Each row below holds a small network's activations on one input, seen along a few directions.
Each table varies a few parts of the input and shows all the possible inputs, shuffled.
A made-up example of a description, with smaller parts first: ring(8) and (point or line(9) or (values(3) and line(6))).
Shared parts are said once, and a part with two or three values counts as separate values.
In the rows, zero is written as 128.

Other details of the inputs vary at random and push rows far along two fixed directions, the same in every table; ignore that.

Table:
r1: [117  99 144 135 103 121 114 117 127 139 136]
r2: [135 147 185 111  80  91 129 111 127 137 137]
r3: [138  84 153 106 107  69 117  79 128 148 125]
r4: [147 131 175 122  91  89 119  99 136 105 152]
r5: [134 157 108 130 159 167 137 143 112 109 127]
r6: [130  89 166 117  97 115  94  97 136 139 108]
r7: [131 125 193 123  86 112  92 102 141 125 146]
r8: [146 124 159 120 104  92 129 105 137 114 139]
r9: [142 142  19 118 152 155 131 167 148 150 128]
r10: [133 113 173 122  80 108 116 117 137 120 141]
r11: [137 173 137 132 137 150 125 136 113 101 146]
r12: [156  37 132 117 116 112  98  87 122 142 100]
r13: [145 134 171 108 100 110 108  82 121 114 115]
r14: [143  88  43 145 176 152 174 165  96 148  92]
r15: [133  35  73 126 154 144 124 113 110 149  92]
r16: [109 175 147 126 142 117 141 147 143 137 138]
r17: [154  46  97 115 125 130 117 106  98 141  76]
r18: [138 113 160 118 117 107 101  83 134 122 112]
r19: [141  34 122 114 111 107 100  75 118 144  93]
r20: [106 226 170 148 134 130 144 150 156 114 171]
r21: [111 130 184 111  90 109 101  81 141 129 124]
r22: [130  73 159 123  82  85 123  93 133 158 126]
r23: [141  52  72 124 166 111 144 133 115 164  85]
r24: [125 134 152 113 107 136 120 115 121 129 104]
r25: [135  76  87 133 160 143 119 124 119 136  89]
r26: [114  88  65 142 179 183 140 169 122 148  93]
r27: [128 172 138 146 147 117 140 131 139 116 152]
r28: [122 204  98 130 181 145 168 169 116 117 132]
r29: [137  25  65 144 143 126 134 121 103 155 102]
r30: [143 136 178 107 103 115 101  93 139  96 143]
r31: [ 97 111  54 143 179 151 169 175 118 161 105]
r32: [133  62  90 120 130 155 130 137 104 152  74]
r33: [120 163  90 130 172 136 160 164 127 113 126]
r34: [105 119 106 139 145 160 128 147 124 136 129]
r35: [108 179 133 138 135 158 135 166 136 102 149]
r36: [103 184 101 132 163 149 166 184 135 121 130]
r37: [ 92 196 110 143 178 176 140 165 140 117 117]
r38: [119 146  73 162 189 168 142 169 120 117 132]
r39: [109 127  72 121 173 147 167 185 125 143 100]
r40: [110 161 102 153 164 152 135 144 122 111 151]
r41: [ 99 159 115 153 144 152 144 157 130 127 151]
r42: [150  82 166 120  68  97 124 105 116 148 124]
r43: [ 99 135  97 137 162 174 137 153 129 131 126]
r44: [105 225 175 121 130 160 125 147 153  85 166]
r45: [149  29  66 134 141 131 138 137 106 139  93]
r46: [131  83  98 143 139 118 138 120 118 140 127]
r47: [105 161 101 133 174 155 135 128 129 114 119]
r48: [ 89 225 173 131 131 150 116 127 151 100 162]
r49: [129  40  81 146 139 145 127 150 114 161  92]
r50: [ 98 170 133 125 144 121 146 143 138 140 140]
r51: [143 133 178 121  91 102 102  99 131  97 153]
r52: [138 220  85 129 138 140 113 145 169 138 174]
r53: [138 121 141 127 131  93 127 112 133 135 131]
r54: [133 164  93 149 162 151 161 162 109 116 136]
r55: [106 226 172 127 127 158 124 155 147  85 170]
r56: [140  81 163 113  77  90 125 108 138 141 119]
r57: [138  84  96 140 156 144 118 133 117 132 113]
r58: [121 178 135 143 126 154 145 160 120 118 148]
r59: [121 164  93 137 175 171 139 165 124  96 136]
r60: [149 149 176 111  96  84 126  98 121 122 142]
r61: [139 149 176 100 107  79 123 102 140 112 141]
r62: [124  79 113 113 123 143 119 131 127 132  90]
r63: [125 126 188 100  82 109 101  92 145 115 115]
r64: [134 115 173 121  81 100 124 117 140 125 139]
r65: [153 202  93 113 108 131 115 132 149 141 163]
r66: [153 138 125 104  71  88  83  79 164 157 166]
r67: [112 190 132 146 151 124 148 129 138 112 164]
r68: [121 178 153 123 125 161 128 142 127 112 140]
r69: [107 219 157 134 144 110 139 125 143 105 173]
r70: [136 142 181 104 100 104 101  82 141  98 125]
r71: [134 205 152 142 129 138 137 138 119  93 168]
r72: [124 142 101 124 161 156 130 141 127 102 113]
r73: [146  38  67 148 155 124 142 135 111 155  97]
r74: [149 107 176 134  92  88 100  87 132 120 150]
r75: [129  49  77 150 143 144 138 155 116 161  97]
r76: [139 129 188  99  78  82 125 103 126 145 127]
r77: [154 109 152 126  97 113 111 104 108 118 134]
r78: [ 92 180  96 158 166 162 163 176 135 127 150]
r79: [116 168 116 144 139 167 143 170 112 120 136]
r80: [132 115 166 123 104 108  97  84 128 116 150]
r81: [132  45  79 148 141 133 145 152 119 167  94]
r82: [152  48 133 118  83  99 135 111 109 166  96]
r83: [141 125 187 113  75 119 103 106 122 123 139]
r84: [129 119 174 121  96  84 119 110 141 147 131]
Description of these inputs: line(4) and (point or (values(2) and line(10))).
Changing only the line(4) part turns r68 into r43. The same change can be made to r17. Which row results?
> r19
Changing only the line(4) part turns r5 into r12. The same change can be made to r71. Which row results?
> r74
Changing only the line(4) part turns r77 into r38. The same change can be made to r32. Which row results?
> r6
A walk changes only the line(10) part. It starts at r39 and steps to r36. List the rest of the walk in order.
> r56, r64, r10, r35, r55, r44, r62, r63
Change only the line(4) part in r14. List by row number the other rows that result.
> r8, r27, r67
Change only the values(2) part in r20. List by row number the other rows that result.
> r27

Table:
r85: [131 157 184 120 118 102 109  94 139 104 150]
r86: [141 110 116 129 152 125 127 121 119 130 106]
r87: [125 100 153 117  98 132 113 119 121 130 121]
r88: [155  99 118 120 105  94 144 120 124 167 144]
r89: [157  87 118 128 101  93 144 114 133 165 138]
r90: [135  54 123 122 132 110 121 106 119 137 103]
r91: [143 147  70 138 148 132 159 171 142 137 144]
r92: [145  80  94 128 109  88 107 105 135 169 125]
r93: [122  77 115 141 149 138 136 145 112 138  98]
r94: [128  92 109 137 144 141 144 152  97 137  97]
r95: [106 222 154 156 155 159 151 165 129  91 146]
r96: [125  39  97 128 134 150 120 138 117 155  85]
r97: [137 168 168 134  81  85 119  88 145 143 172]
r98: [108 174 147 131 129 159 128 152 125 111 140]
r99: [127 119 119 120 140 144 112 121 134 126 121]
r100: [128 137  80 123 162 166 133 147 116 127 114]
r101: [117 130 150 130 125 128 135 134 114 116 130]
r102: [111 185  86 139 190 165 159 166 115 104 135]
r103: [140 174  95 124 127 109 131 149 142 126 159]
r104: [159 122 219  97  60  82  68  53 145 122 138]
r105: [140 137 107 135 140 115 150 144 139 158 152]
r106: [125 116 124 124 138 125 136 123 114 117 126]
r107: [130 156  91 142 124 111 128 128 140 141 147]
r108: [108 156 135 135 147 141 145 147 117 107 139]
r109: [136 194 191 115 109 103 115  98 132  94 161]
r110: [136 154 186 122 101 100 114  86 138  98 148]
r111: [127 134  72 143 144 128 152 142 115 168 139]
r112: [115 159 139 102 108  91 153 135 141 154 125]
r113: [122  76 137 122 117 134 109 118 130 137 112]
r114: [124 102 104 137 150 137 143 130 120 119 112]
r115: [116  89  97 126 138 158 133 146 113 136 107]
r116: [139 155  89 130 139 112 124 151 151 134 150]
r117: [113 130  81 137 161 173 141 150 128 118 115]
r118: [144  85 123 113 124 129 101 104 130 139 107]
r119: [132 150 222 129  91  95 104 100 133 112 144]
r120: [136  39 144 120 113  98 112  94 119 140 106]
r121: [141 229 163 118 104  99 133 139 156 110 199]
r122: [126 102 142 113 105 129 112 109 123 126 127]
r123: [141  99 126 132 104  89 117  98 132 174 141]
r124: [138  40 133  94  87  63 129 101 140 190  84]
r125: [142  40 118 106 101 119 108  96 115 145 100]
r126: [138 161 184 120 119 101 107  94 138 106 147]
r127: [ 99 180  93 144 186 168 162 173 115 103 139]
r128: [115 144 140 139 125 158 127 144 130 117 123]
r129: [127  79 146 134 111 119 130 118 117 126 109]
r130: [137 167 169 118 102 126 103  96 143 106 144]
r131: [131 140  79 135 163 171 136 147 124 125 104]
r132: [130 152  86 125 161 167 133 149 116 125 114]
r133: [120  75 104 134 142 157 124 149 118 145  94]
r134: [118  82 100 137 133 162 133 147 120 136  97]
r135: [134 147 166 106  98 120 103  95 132 112 145]
r136: [116 102 118 126 138 148 117 129 131 130 119]
r137: [117 188  59 145 160 137 146 161 129 140 152]
r138: [128 206 167 133 133 125 129 116 139  89 156]
r139: [143 169 178 125 110 106 117  95 134 101 139]
r140: [104 190 180 138 138 129 129 132 140  94 160]
r141: [153 150 136 120  86  81 111 111 155 125 160]
r142: [126  88 154 132 109 113 128 109 122 120 119]
r143: [127  90 104 140 133 162 132 149 114 140  91]
r144: [119 129 122 110 111  96 156 134 145 159 108]
r145: [113 122 105 141 159 154 152 165 103 125 112]
r146: [133 105 157 120  97 131 111 121 115 134 114]
r147: [140  81 123 117 111 129 110  99 128 131 108]
r148: [112 148 123 143 151 144 146 140 126 105 133]
r149: [118 164 218 127  98 102 110 105 140 102 157]
r150: [121 112 132 127 117 143 119 118 132 120 124]
r151: [102 170 103 159 178 174 164 182 118 107 122]
r152: [161  44  58 123 135 108 138 149 130 172 109]
r153: [122  86  95 124 149 152 121 132 128 136 107]
r154: [126 118 154 130 117 141 109 131 127 133 115]
r155: [122 192  87 140 189 164 157 166 112 108 127]
r156: [ 93 219 141 144 149 176 139 159 144  90 157]
Describe the family of inputs behind these rows.
> values(3) and (point or ring(5) or (values(2) and line(9)))
Changing only the values(3) part turns r96 into r134. The same change can be made to r123. Which row results?
> r97
Change only the values(2) part in r108. List by row number the other rows that result.
> r115
Change only the values(2) part in r110. List by row number the other rows that result.
> r147

Table:
r157: [160  30 135 112  85  85 102  80 121 152 107]
r158: [127 162 129 126 127 136 125 133 134 122 141]
r159: [123 138 209 118  94 117 100  90 132 101 135]
r160: [139  80 112 124 126 110 129 116 121 147 109]
r161: [151  42 114 114 108 100 112  97 120 153  99]
r162: [116 150  84 140 165 153 158 170 123 132 124]
r163: [137 112 145 119 100 111 118 115 132 138 128]
r164: [120 114  72 142 160 155 148 164 122 144 114]
r165: [118 215 200 123 101 103 121 113 151 103 175]
r166: [124 144  85 138 164 147 153 159 121 130 122]
r167: [123 213 186 126 102 117 110 112 151 101 179]
r168: [118 152 121 131 137 136 134 142 136 130 134]
r169: [110 133 121 141 158 168 135 149 116 109 116]
r170: [133 118  86 130 152 141 139 144 121 133 116]
r171: [118 176 127 130 138 140 129 137 139 119 144]
r172: [119 139 101 140 151 140 149 154 125 132 130]
r173: [137  76 180 114  89 115 101  90 117 120 108]
r174: [131 112  97 136 146 130 141 139 121 137 121]
Describe the family of inputs behind these rows.
> values(3) and (point or ring(5))
Changing only the values(3) part turns r162 into r172. The same change can be made to r170. Which row results?
> r157
Which other rows agree with r168 in the values(3) part? List them by row number.
> r159, r160, r161, r165, r171
Change only the values(3) part in r159. List by row number the other rows that result.
> r169, r173
